A small network was shown many inputs. Here are its activations along a few directions, one row for each input.
Each table varies a few parts of the input and shows all the possible inputs, shuffled.
A made-up example of a description, with smaller parts first: one of 6 places along a line, together with either a single point or one of 9 places around a ring or (one of 3 separate values, together with one of 5 places around a ring).
Shared parts are said once, and a part with two or three values counts as separate values.

Other details of the inputs shift rows strongly along two fixed directions, in all tables alike. That doesn't count.

Rows:
R1: [ -5  -6 -24  -2  12  10 -19 -24  -3  17  25]
R2: [ 59   0 -15 -44 -40 -22 -51 -68   7  38   6]
R3: [ 53  40 -36  31 -13 -10  -1   6 -32 -36 -45]
R4: [ 47  -5 -20 -33 -39 -30 -31 -78   4  41   4]
R5: [-75 -19  55 -14  30  14  20  55   9  17  50]
R6: [ -5 -11 -38 -25 -32  -5  -8 -32   2  35   5]
R7: [-51 -32 -11 -11 -12  22  23  20  21  18  21]
R8: [ 66  36  -3  18 -13 -13 -16 -11 -15 -59 -33]
R9: [-57 -24  35  17  20  17  33  47  17 -27  13]
R10: [ -7   1  12 -34 -10 -16   1 -28  -4  -2  23]
R11: [-13  37  -3  56  60  30  13  41 -22 -52 -23]
R12: [-53  17   2  67  49  16  25  61 -10 -21  -6]
R13: [-53 -39  41  -1  20  16  22  54  19  25  25]
R14: [ 78  18 -48 -10 -41 -14 -11 -31 -14 -18 -29]
R15: [ 28  36  16  60  18  -7  28  44 -34 -61 -49]
R16: [ 57   0 -53 -41 -32 -21 -49 -66 -10  55   3]
R17: [-47 -43  27 -34   4  11  16  11  24  37  20]
R18: [ 65  16 -58 -24 -25 -12 -41 -86 -21  -1  -4]
R19: [ 26 -13  -4 -16 -21 -20   3 -36   1  -2  -9]
R20: [-76 -27  -1 -16  10  27  13  35  18  45  17]
R21: [-60 -45  42 -10  18  22  13  53  31  21  39]
R22: [ 41  35   9  38  12 -12  -3   9 -18 -20 -31]
R23: [-60 -31  -3 -18   8  39 -13  22  -8  30  44]
R24: [ 53   8  -2   0  -9 -21  -6 -18  -9   9 -19]
R25: [ 52  48  -3  23   8 -11 -10 -20  -9 -43 -46]
R26: [ 64  30  -1  12  10 -14   6 -15  -1 -56 -43]
R27: [ 34 -16 -44 -50 -41 -13 -35 -48   7  68  13]
R28: [ 15  46  29  29  23 -10  20  35 -36 -70 -16]
R29: [-27 -14 -27 -34  -3   9 -17 -21   2  52  11]
R30: [-40 -38  23 -10   6   8  12  15  32  12  33]
R31: [-38 -24  21  -7   2   7  -3   6  33  12  33]
R32: [-28  28 -15  55  28   9  18  33 -24 -36 -24]
R33: [ 34  20   4 -18  -5 -33  -6 -43  -6 -14  10]
R34: [-75 -37  38 -11  19  21  26  40  18  35  18]
R35: [-42 -41  -1 -23  -6  25  10  35  28  49  34]
R36: [ 40  33 -37  21  -7  -9 -18  -6 -39 -20 -32]
R37: [ 26  50  19  52  38   4  17  31  -4 -81 -46]
R38: [ 14 -12 -12 -43 -43 -15 -34 -67  10  31  13]
R39: [-61 -30  34  15  19  10  30  38  16  23  22]
R40: [ 38  41 -20  43  21   6  29  27  -7 -58 -52]
R41: [-59 -26  27 -21   6  18   5  11  15  43  18]
R42: [ 29 -18 -14 -52 -53 -16 -38 -59  -6  51  11]
R43: [ 24   4  11  16  -2  -8  14  19 -15 -30 -24]
R44: [-53   5   1  51  31  16  33  61   4  -7  -2]
R45: [ -1 -15   1 -14 -19 -13   7 -25  -2  16   0]
R46: [-72 -45  41  -8   7  29  18  60  18   4  33]
R47: [ 20  48  15  73  32  -6  14  25  -9 -65 -34]
R48: [-62 -32  22 -17 -10   9   4   0  10  40  27]
R49: [ 42  45 -17  55  41  10  -8  20 -30 -49 -24]
R50: [ 32 -13  -3  -9 -12 -23   2 -32  10   9  -2]
R51: [ 12 -13 -28  -8 -17  -1   6 -15  18  16   8]
R52: [ 25  51  18  65  19   1   8  40 -28 -75 -44]
R53: [ -6  -5   7 -12 -14  -1  -9 -17  15 -13  10]
R54: [ 47 -19 -14 -62 -43 -16 -51 -64  23  44  23]
R55: [  5  -3   7 -63 -13 -16 -11 -46   5  24  25]
Each input here is: one of 5 separate values, together with either a single point or one of 4 places along a line or one of 6 places around a ring.
Question: The inputs of R5 and R28 match in every part but the choice among 5 separate values. If R13 is changed in the same way as R5 into R28, which row does it become?
Answer: R43
Question: The inputs of R12 and R36 match in every part but the choice among 5 separate values. If R51 is changed in the same way as R12 into R36, which row does it become?
Answer: R14
Question: A walk changes only the place on the ring of 6. It starts at R54 and steps to R21. List the rest of the walk in order.
Answer: R13, R24, R22, R2

Rows:
R56: [-46 -15  37  14  -3  29  -2  58  22 -18  15]
R57: [ -4 -16 -15 -54   2  -2 -31 -33  16  49  48]
R58: [  2 -23  -1 -32 -14   4 -46 -45  10  64  46]
R59: [-18 -26  14 -33  16 -12   6 -11  31  42  15]
R60: [-11 -49 -42 -30 -34  40  -6  17  22  49   7]
R61: [ 84  22  -5  12 -12 -39 -20 -64  -1   5 -36]
R62: [-71   3  12  -6  28  24  22  25 -20 -18  18]
R63: [ 63  25 -16  10 -18 -13 -14 -15   2 -73 -24]
R64: [ -9 -26 -20 -59  -6  12 -22 -57  14  28  43]
R65: [ -6  10  30  44 -10  -9  24  30  -8 -41 -25]
R66: [-15 -29   8 -27 -27 -16 -21 -52  40  49  17]
R67: [ 11   3  13   7  14  25  13  23  -5 -64 -19]
R68: [ 66  15 -20  -1 -17 -35 -10 -85  10 -32 -35]
R69: [-22 -18 -21 -62 -39  -8 -32 -70  -7  30  32]
R70: [ 14 -33  -1 -74 -42 -26  -1 -35  10  57  23]
R71: [ 49  58 -13  19  16 -24 -15  -4 -52 -21 -30]
R72: [-51   3  16  26  20  18 -12  19  16  -1  33]
R73: [-16 -35   2 -47 -47 -21   2 -32  17  17  24]
R74: [ 68  48 -15  31  32 -17 -20 -10 -22 -23 -17]
R75: [-54 -16  29  -3   9   5  53  45  10 -22  12]
R76: [-10  14 -42  66  37  39  13  36 -13 -20 -26]
R77: [-20  -4 -10 -58 -10  -6 -19 -25 -15  47  32]
R78: [-61 -10  12  20  33  22   3  19  14 -25  33]
R79: [ 57  32 -88   4 -35  -6 -22 -51 -49   6 -42]
R80: [ 84  25   3  19 -15 -10 -25   2 -14 -33 -34]
R81: [-47 -38 -16  21 -10  17  49  60   7  26 -13]
R82: [-47  -6   6 -28 -29   5 -30 -28 -11  37  31]
R83: [-40 -17  49  15  14  -3  41  73   1  16  12]
R84: [ 86  34   1  13   3 -10 -16  18 -13 -32 -36]
R85: [  8  11  36  46   2 -10  28  44 -18 -25 -26]
R86: [-60 -24 -13  45  31  30  50  54  28  24 -15]
R87: [-56  -7  26  10  40  11  45  26  29 -15   9]
R88: [-16  36  18  46  23   3  -1  29 -45 -25 -14]
R89: [ 10  14  33  43  42  -8  22  27   1 -10 -28]
R90: [ 77  39  -7   3   5 -10  -6  13  -6 -47 -32]
Question: The inputs of R83 and R89 match in every part but one. If R85 is changed in the same way as R83 into R89, which row does it become?
Answer: R61
Question: What do these inputs look like to the network?
Answer: one of 5 separate values, together with either a single point or one of 6 places around a ring
Question: A walk changes only the place on the ring of 6. It starts at R56 and steps to R80. List the rest of the walk in order.
Answer: R84, R90, R67, R63
Question: Which other rows does R66 become when the choice among 5 separate values takes its other values? List them by row number.
Answer: R56, R65, R72, R82
